Look-ups in named tables: a row name and a column name give one cell, copied from the table.

Fozor:
,Dodutas,Nuru,Gozo,Nuzub,Vebusa,Lak,Vot,Sov,Fusi
Timan,60,184,-148,329,-283,224,735,-40,-245
Funorab,-526,449,509,-394,59,309,190,444,687
Sidin,-75,467,335,129,179,448,-40,419,199
Zorake,-246,495,442,270,446,666,377,412,518
Tek,-61,536,226,-32,95,335,779,386,26
Selufi,373,206,302,-57,516,-260,271,454,123
Bug,-27,242,-80,-63,958,308,41,195,469
Voz,562,539,427,-341,-29,-47,43,658,-78
Lunirin,500,352,112,335,591,69,642,99,191
Mas,477,315,350,196,385,668,-45,202,811
Mades,156,-18,255,224,144,64,634,-164,26
Kigil,-287,179,698,762,216,512,637,368,642

Mas, Vebusa => 385
Kigil, Fusi => 642
Mades, Dodutas => 156
Kigil, Nuzub => 762
Mas, Sov => 202
Mas, Lak => 668
Funorab, Nuru => 449
Voz, Gozo => 427
Zorake, Nuru => 495
Tek, Vot => 779
Sidin, Nuru => 467
Selufi, Vebusa => 516
Selufi, Lak => -260
Row with the largest Nuru: Voz

Tik =
	Vuvus	Sanubet	Kan	Veram	Larim	Pon	Gogu	Sipofi	Mor	Zet
Sas	-2615	879	376	-7121	2679	-7562	-1790	-3690	-6876	-6961
Kobisod	-2894	-5423	-3453	-6836	-4274	-6268	1134	-5241	-4380	1268
Naz	-7188	-1782	-5267	-5626	-1198	-7254	-7318	5462	-5723	-7438
Piz	-6267	-5268	-7939	3817	-4338	-2348	-5487	-3184	-8168	-1547

What is the Larim of Sas in Tik?
2679
What is the Veram of Sas in Tik?
-7121
What is the Zet of Kobisod in Tik?
1268
What is the Pon of Piz in Tik?
-2348
What is the Zet of Piz in Tik?
-1547
What is the Kan of Sas in Tik?
376
What is the Vuvus of Kobisod in Tik?
-2894
Row with the largest Pon: Piz

Timibil:
	Boler	Rotovi	Pufogu	Nesevi
Gegarug	4.25	6.82	5.31	6.87
Suba	5.49	6.08	5.40	6.28
Gari	8.29	4.50	5.39	3.14
Gira	1.52	8.70	5.77	7.23

Rotovi of Suba is 6.08
Rotovi of Gira is 8.70
Rotovi of Gari is 4.50
Pufogu of Suba is 5.40
Nesevi of Gira is 7.23
Nesevi of Gari is 3.14
Which row has the largest Boler? Gari

Zamup:
columns: Ledeb, Fenam, Rugunu, Zime
Diz: [150, 153, 152, 156]
Beb: [158, 150, 147, 161]
Rosepe: [163, 202, 165, 180]
Tek: [153, 149, 153, 148]
Nol: [153, 149, 151, 148]
Telag: [150, 152, 151, 154]
Kuv: [108, 180, 105, 133]
Git: [152, 166, 104, 129]
Sipu: [168, 145, 124, 124]
Nivu: [155, 205, 72, 116]
Vadum: [155, 173, 107, 119]
Kodukip: [204, 103, 131, 141]
Lirigup: [159, 211, 57, 137]
Kefaki: [162, 178, 113, 125]

Rugunu of Nivu is 72
Ledeb of Telag is 150
Ledeb of Beb is 158
Zime of Vadum is 119
Rugunu of Kefaki is 113
Rugunu of Telag is 151
Ledeb of Nivu is 155
Rugunu of Kuv is 105
Rugunu of Rosepe is 165
Zime of Lirigup is 137
Ledeb of Sipu is 168
Zime of Tek is 148
Which row has the largest Fenam? Lirigup

Nud:
,Mosipa,Nadega,Vofumep,Dotulu,Masig,Tidezo,Delinub,Vukiza,Tuv
Nofudab,80,111,140,112,165,118,88,120,134
Rap,164,169,152,181,129,136,183,202,46
Bituter,80,131,175,120,164,145,67,159,151

Tuv of Nofudab is 134
Nadega of Nofudab is 111
Nadega of Rap is 169
Vofumep of Bituter is 175
Dotulu of Bituter is 120
Mosipa of Bituter is 80
Tidezo of Bituter is 145
Delinub of Bituter is 67
Delinub of Nofudab is 88
Vofumep of Nofudab is 140
Masig of Nofudab is 165

Table Vido
cols = Kun, Lodem
Mer: [24.5, 80.0]
Kaguk: [34.2, 86.6]
Mutov: [-0.3, -50.8]
Bikudu: [0.8, -67.3]
Buzolus: [3.1, -45.2]
Kis: [13.4, -26.8]
Pibov: [23.2, 73.1]
Torub: [27.9, 37.2]

What is the Lodem of Mutov in Vido? -50.8
What is the Lodem of Kaguk in Vido? 86.6
What is the Kun of Torub in Vido? 27.9
What is the Kun of Mer in Vido? 24.5
What is the Lodem of Pibov in Vido? 73.1
What is the Kun of Mutov in Vido? -0.3
What is the Kun of Buzolus in Vido? 3.1
What is the Lodem of Kis in Vido? -26.8
What is the Kun of Kaguk in Vido? 34.2
What is the Lodem of Buzolus in Vido? -45.2
What is the Lodem of Bikudu in Vido? -67.3
What is the Kun of Bikudu in Vido? 0.8
What is the Kun of Pibov in Vido? 23.2
What is the Lodem of Torub in Vido? 37.2
What is the Kun of Kis in Vido? 13.4
What is the Lodem of Mer in Vido? 80.0

Fas.tsv
	Rom	Netodam	Lef	Bik	Ferupu	Gis	Vutem
Supobof	-4	-65	-61	-68	15	2	-65
Nipat	11	-42	-42	-59	17	19	-72
Kilub	-46	-20	6	-41	-26	-3	1
Legi	-49	-18	1	-42	-29	-2	3
Garuveb	-58	-54	-18	24	18	-83	5
Sanor	-16	-35	-10	-41	-6	6	-7
Tozal	34	24	-2	-38	-9	53	-41
Sedogar	-46	16	-12	-6	-25	34	1
Zorope	-36	14	13	25	-25	-51	62
Losoti	34	13	-15	-57	-12	54	-41
Buzod	-14	44	31	24	-29	-23	55
Sez	35	8	-26	-70	-19	54	-36
Lamog	24	51	13	-26	-38	35	19
Sibizib	9	60	37	15	-27	11	33

Tozal, Bik -> -38
Garuveb, Netodam -> -54
Sanor, Gis -> 6
Sez, Bik -> -70
Sibizib, Vutem -> 33
Supobof, Vutem -> -65
Kilub, Netodam -> -20
Which row has the largest Bik? Zorope

